Each row below holds a small network's activations on one input, seen along a few directions.
Each table varies a few parts of the input and shows all the possible inputs, shuffled.
Descriptions start from the smaller parts, as in this example, which fits no table here: ring(8) and (point or line(11) or (values(3) and line(6))).
Shared parts are said once, and a part with two or three values counts as separate values.
In the rows, 128 means zero.

Other details of the inputs vary at random and push rows far along two fixed directions, the same in every table; ignore that.
To show where, the next rows are all for the same input, with only those details redrawn:
[159  96  84 102 126 141  74 148 164 161 192]
[145 132 118  90 132 144 134 148 131 131 123]
[134 154 144  95 141 123 169 137 109 132  95]
[134 140 159 147 167  38 154  97 112 213 165]
[151 112 100  99 132 135  98 146 148 155 166]

A family of inputs:
r1: [100 183 137 175 188  69 136 107  95 238 163]
r2: [124 160 148 147 133 101 136  86 114 124 115]
r3: [104 118 154 122 101 165 158 131 101  88  81]
r4: [138 106 123 129 109 146  89 125 109 108 131]
r5: [ 98 141 159 130 106 141 158 108 113 102 101]
r6: [130  74 117 153 100 145  92 137 145 136 151]
r7: [109 127 140 165 146  83 159 122 123 122 108]
r8: [111 114 131 133 126 138 155 147 107  82  90]
r9: [123 118 119 142 105 154 121 125 164 109 119]
r10: [131  92 113 147 102 157 105 142 161 117 125]
r11: [134 141 136 129 119 145 136 139 112  83  55]
r12: [155 119 143 109 147 148  83 155 181 150 155]
r13: [135 126 120 128 110 148  90 111 121 107 142]
r14: [145 132 118  90 132 144 134 148 131 131 123]
r15: [133 156 132 130 122 145 134 122 126  85  73]
r16: [104 122 137 120 123 152 161 137  95  70  97]
r17: [134 123 142 135 116 137 128 134  93  99  76]
r18: [145 124  68 113 115 149  83 167 150 169 201]
r19: [ 98 136 155 168 147  65 155  84 109 142 167]
r20: [110 140 115 126 122 144 138 119 142  81 127]
r21: [102 155 153 129 110 146 166 106 127  95  86]
r22: [108 151 133 140 136 123 169 124 131  83  89]
What is each input in this table made of? -> line(4) or (values(3) and ring(6))
Change only the values(3) part in r20. List by row number the other rows that result. -> r2, r21

A family of inputs:
r23: [123 126  92 111 107 167 111 145 133  98 139]
r24: [135  86 120 142 115 123  98 144 132 141 146]
r25: [114 205 189  89 177  81 238 137  50 155  42]
r26: [153  90  97  98  94 185  83 153 140  83 118]
r27: [128 129  95 119 113 169 103 130 158  97 141]
r28: [148  88  94 102  96 202  88 170 167  74 105]
r29: [131 148 170 126 126 128 159 119 112  90  59]
r30: [139  69 102 167 124  84  57 108 160 199 251]
r31: [127 113 152 174 146  59 124  78 146 189 185]
r32: [119 142 131 107 126 163 166 139 126  71  83]
r33: [102 176 168 171 152  80 163  81 104 152 106]
r34: [142 164 160 140 175  47 149 113 131 226 159]
r35: [110 134 123  99 119 165 163 154 104  75  93]
r36: [123 121 100 147 121 139  92 120 129 142 166]
The inputs of r36 and r33 match in every part but one. If r35 is changed in the same way as r36 into r33, which row does it become? -> r32
What is each input in this table made of? -> values(2) and (point or line(6))

A family of inputs:
r37: [125 127 151 139 150  90 140 112 103 146 141]
r38: [141 100  96 122 112 157  76 136 154 149 163]
r39: [146  92  94 112 123 147  97 145 159 115 162]
r40: [146  77  93 134 126 112  83 130 157 160 209]
r41: [128 140 163 140 136  99 146 118 129 156 114]
r42: [129 150 139 131 140  97 156 106 126 138 114]
r43: [121 158 138 139 146  98 165 122 122 136 107]
r44: [126 137 145 124 134 101 156 117 118 142 138]
r45: [130 140 133 121 125 116 150 120 110 137 106]
r46: [109 154 154 149 143 105 168 126  99 155  94]
r47: [137 114  86 121 120 160  78 151 134 131 165]
r48: [125 157 133 139 149 113 136 125 122 132 117]
r49: [133 147 134 121 129 116 150 118 121 130 100]
r50: [138 110 108 112 118 162  94 143 168 124 165]
r51: [131 142 140 118 131 114 152 123 130 125 127]
r52: [112 103 176 207 129  62 134  76 109 132 131]
r53: [114 151 143 123 141 127 155 113 125 128 115]
r54: [140  71 106 145 127 114  74 132 153 179 206]
r55: [122 116 130 121  72 216 127 139 132  21  60]
r56: [129 136 141 115 122 118 155 130 111 133 119]
r57: [156  88  99 137 113 111  71 130 163 177 202]
r58: [124 158 145 149 149  96 141 120 108 149 109]
r59: [139 103  94 154 130 122  70 134 170 178 190]
r60: [133 141 101  93 110 199 117 172 116  78  80]
r61: [ 98 128 157 169 123  78 146  92 123 125 140]
r62: [129 140 111  86 113 201 129 152 148  75  81]
r63: [123 138 164 140 133  98 150 118 115 162 115]
r64: [146 113  83 124 117 150  89 151 159 132 150]
r65: [137  98  78 146 130 110  77 129 160 175 223]
r66: [115 166 142 140 154 104 153 118 108 132 118]
r67: [147 118  92 116 123 154  74 130 158 124 160]
r68: [125 130 154 129 143 119 155 129 131 123  99]
r69: [134 118  84 120 125 160  80 147 142 126 174]
r70: [111 144 141 126 138 122 153 112 115 141 128]
r71: [146  99 111 144 128 116  72 124 183 173 202]
r72: [134 135 151 132 131 106 127 121 112 149 125]
r73: [132 132 100  76 101 193 135 155 119  79  93]
r74: [112 124 112 136  83 218 126 145 124  25  61]
r75: [135 117 140 122 127 114 152 138 111 129 101]
r76: [129 152 108  76 115 202 130 150 124  57  83]
r77: [120 152 140 137 135 105 169 132 100 142  95]
r78: [136 130 147 134 147 105 132 122 124 127 118]
r79: [135 143 149 131 136  94 152 117 134 140 122]
r80: [140 107  84 109 114 150  91 131 150 131 179]
r81: [121 146 149 142 143  86 138  98  93 163 137]
r82: [126 127 163 142 143  98 154 123 120 146 100]
r83: [101 135 171 194 116  88 150  63 104 118 107]
r84: [134 121 149 137 139 101 130 126 104 143 117]
r85: [138 146 109  79 109 201 118 155 127  67  69]
r86: [120 130 152 130 130 114 144 124 117 153 131]
r87: [109  99  90 140  94 155  90 115 155  88 156]
r88: [127 139 145 126 136 110 133 117 114 139 142]
r89: [156  99 109 142 126 110  57 123 165 173 198]
r90: [115 125 151 124 140 124 161 130 113 126 113]
r91: [140 137 142 123 125 111 143 127 131 134 112]
r92: [124 129 109  84 106 201 127 154 125  90  98]
r93: [144 118 106 109 121 157  87 140 154 115 162]
r94: [146  71 108 150 127 109  68 131 159 184 197]
r95: [136 111 109  78 103 191 140 172 118  70  84]
r96: [129 142 104  80 112 197 122 148 118  72 102]
r97: [129 121 146 132 138 106 134 126  98 139 126]
r98: [138 123 148 133 137  94 154 127 120 137 104]
r99: [156  91 103 122 123 145  70 146 152 126 152]
r100: [120 151 156 139 140 105 155 108 118 150 100]
r101: [136 125 115  85 120 190 125 161 129  60  90]
r102: [100 105 152 181 132  63 144  93 119 129 144]
r103: [127 128 118  82 106 200 132 162 138  80 105]
r104: [126 138  97  86 105 196 142 173 115  76  85]
r105: [135 148 150 127 139 112 134 119 128 130 119]
r106: [103 153 153 148 147 100 171 122  96 159 111]
r107: [125 148 129 119 136 116 153 113 123 124 123]
r108: [156  80  96 144 133 101  74 126 175 165 201]
r109: [ 84 147 146 177 130  84 166  99 106 118 113]
r110: [104 153 140 133 144 126 166 129 108 134 113]
r111: [115 158 135 134 148 104 168 121 116 132 118]
r112: [105 161 148 139 153 114 170 121 117 136 110]
r113: [110 160 150 146 152 106 165 121 123 142 103]
r114: [146 110  95 115 114 156  72 134 139 134 156]
r115: [117 134 154 121 143 128 166 130 122 113  99]
r116: [127 138 156 140 138  88 135 110 102 161 141]
The inputs of r111 and r51 match in every part but one. If r58 is changed in the same way as r111 into r51, which row does it become? -> r89
The inputs of r106 and r54 match in every part but one. If r113 is changed in the same way as r106 into r54, which row does it become? -> r68
The inputs of r87 and r61 match in every part but one. If r53 is changed in the same way as r87 into r61, which row does it become? -> r50
What is each input in this table made of? -> line(4) and (values(2) or (values(3) and ring(6)))
Change only the values(3) part in r42. List by row number the other rows that result. -> r62, r67
Change only the line(4) part in r116. List by row number the other rows that result. -> r47, r81, r97
Start at r80 and move only the ring(6) part, one step at a time. The first step leads to r73. Which rows follow, in order? -> r45, r49, r42, r107
Change only the values(2) part in r109. List by row number the other rows that result. -> r74
